Small tables with named rows and columns. After each table, cells are looked up by row and column.

dil:
columns: tevef, lurulad, zipi, gib, nen, nisafe
rek: [151, 129, 118, 73, 65, 41]
dib: [81, 163, 124, 74, 225, 16]
bem: [148, 158, 110, 99, 103, 139]
fava: [130, 55, 112, 93, 40, 114]

tevef of fava = 130
nisafe of rek = 41
gib of dib = 74
nen of rek = 65
nisafe of bem = 139
nisafe of dib = 16
gib of bem = 99
zipi of rek = 118
lurulad of fava = 55
nisafe of fava = 114
lurulad of bem = 158
gib of fava = 93
lurulad of rek = 129
zipi of dib = 124
lurulad of dib = 163
tevef of rek = 151
zipi of fava = 112
tevef of bem = 148
tevef of dib = 81
zipi of bem = 110

kesa =
columns: kuf, katabi, nif, nidiv, talate, mipuga, vot, fug, kekat
zovi: [-700, 4194, -4967, -3579, 2194, -1681, 4384, -3808, -6242]
dum: [-115, -37, 59, -67, -2, -222, -96, 27, -158]
norase: [-4798, 6661, -828, 3127, -629, 4738, 7371, 219, 4852]

zovi, nif -> -4967
dum, nif -> 59
zovi, katabi -> 4194
zovi, vot -> 4384
zovi, talate -> 2194
norase, talate -> -629

vurib.tsv
	loz	gof
dez	6073	9669
rubonu	5001	6140
sos	2194	4774
detif	6646	3350
dabuf	8542	7772
kap	8865	3180

What is the gof of dabuf in vurib?
7772
What is the gof of detif in vurib?
3350
What is the loz of sos in vurib?
2194
What is the gof of sos in vurib?
4774
What is the gof of dez in vurib?
9669
What is the loz of dez in vurib?
6073
What is the loz of rubonu in vurib?
5001
What is the loz of dabuf in vurib?
8542
What is the loz of kap in vurib?
8865
What is the gof of kap in vurib?
3180
What is the gof of rubonu in vurib?
6140
What is the loz of detif in vurib?
6646

zafis =
	nika	lar	buri	gura	div	fidip	gidek
gego	140	211	208	146	98	195	140
nibuve	135	44	125	211	100	114	142
denano	127	239	171	58	143	151	122

nika of gego: 140
nika of denano: 127
fidip of gego: 195
gidek of nibuve: 142
div of nibuve: 100
lar of nibuve: 44
fidip of nibuve: 114
buri of gego: 208
lar of denano: 239
gidek of denano: 122
buri of nibuve: 125
fidip of denano: 151
Row with the largest lar: denano

lino
fields: ninomi, daduda
gaz: [34.808, 14.457]
pufiba: [14.158, 33.504]
dav: [53.998, 80.718]
nuf: [23.398, 52.233]
vib: [33.655, 18.831]
fogiraf: [34.072, 46.925]
nif: [29.209, 30.338]
lobi: [35.257, 54.591]
buk: [36.938, 51.049]
gav: [35.954, 80.249]

ninomi of dav is 53.998
ninomi of vib is 33.655
ninomi of fogiraf is 34.072
ninomi of gaz is 34.808
daduda of fogiraf is 46.925
daduda of lobi is 54.591
daduda of buk is 51.049
ninomi of nuf is 23.398
daduda of dav is 80.718
ninomi of buk is 36.938
ninomi of gav is 35.954
daduda of nuf is 52.233
daduda of nif is 30.338
daduda of gav is 80.249
ninomi of nif is 29.209
daduda of gaz is 14.457
ninomi of pufiba is 14.158
daduda of pufiba is 33.504
daduda of vib is 18.831

taf =
          veris   suvak  dozesop     nof  togino  sidapo    seki  loguret
mol      -52666  -67789   -53564  -27055  -36592   17287  -49308   -41457
zupizu   -76301  -50570    28624  -80855   -6598  -33928    4576    -9334
vurida   -12795    7187   -76168  -76755  -35026  -23733  -36888    -7826
lut       84978  -81456   -28281  -58741  -84020  -31512  -64985    19992
bodoge    55124  -57816   -36583  -75195  -25143   43695   39763   -65048
lotufal  -46850   15991   -33623  -37901  -28478    2260  -63572    -7445
dolob    -11833  -24833   -23587  -45661  -66705     305  -38888   -41862
piputub   17318    1960   -21800  -42960   13057  -46742  -41823    21692

lut, dozesop: -28281
dolob, dozesop: -23587
dolob, togino: -66705
zupizu, seki: 4576
piputub, seki: -41823
bodoge, seki: 39763
piputub, veris: 17318
lotufal, sidapo: 2260
bodoge, nof: -75195
zupizu, loguret: -9334
bodoge, suvak: -57816
lotufal, veris: -46850
bodoge, dozesop: -36583
mol, dozesop: -53564
vurida, nof: -76755
lotufal, seki: -63572
piputub, dozesop: -21800

sev:
fields: reteno, nado, dis, komuf, sovefe, mon, fizepes
sus: [24, 78, 70, 56, 36, 58, 51]
sepo: [24, 78, 69, 56, 37, 58, 51]
tazu: [47, 50, 67, 56, 60, 58, 51]
razupo: [24, 78, 67, 56, 38, 58, 51]
kog: [24, 78, 67, 56, 44, 58, 51]
zovivor: [24, 78, 66, 56, 34, 54, 51]
lufogid: [24, 76, 67, 56, 34, 58, 51]
netet: [24, 78, 67, 56, 34, 58, 51]
gep: [24, 89, 61, 56, 34, 58, 51]
monofet: [24, 78, 67, 56, 32, 58, 51]
sudozi: [24, 81, 67, 56, 34, 58, 51]
veru: [24, 66, 67, 56, 34, 58, 51]
geg: [24, 83, 65, 56, 34, 58, 51]

sudozi, mon => 58
gep, fizepes => 51
sepo, fizepes => 51
veru, dis => 67
tazu, fizepes => 51
gep, komuf => 56
geg, dis => 65
sepo, reteno => 24
sepo, komuf => 56
zovivor, mon => 54
sudozi, nado => 81

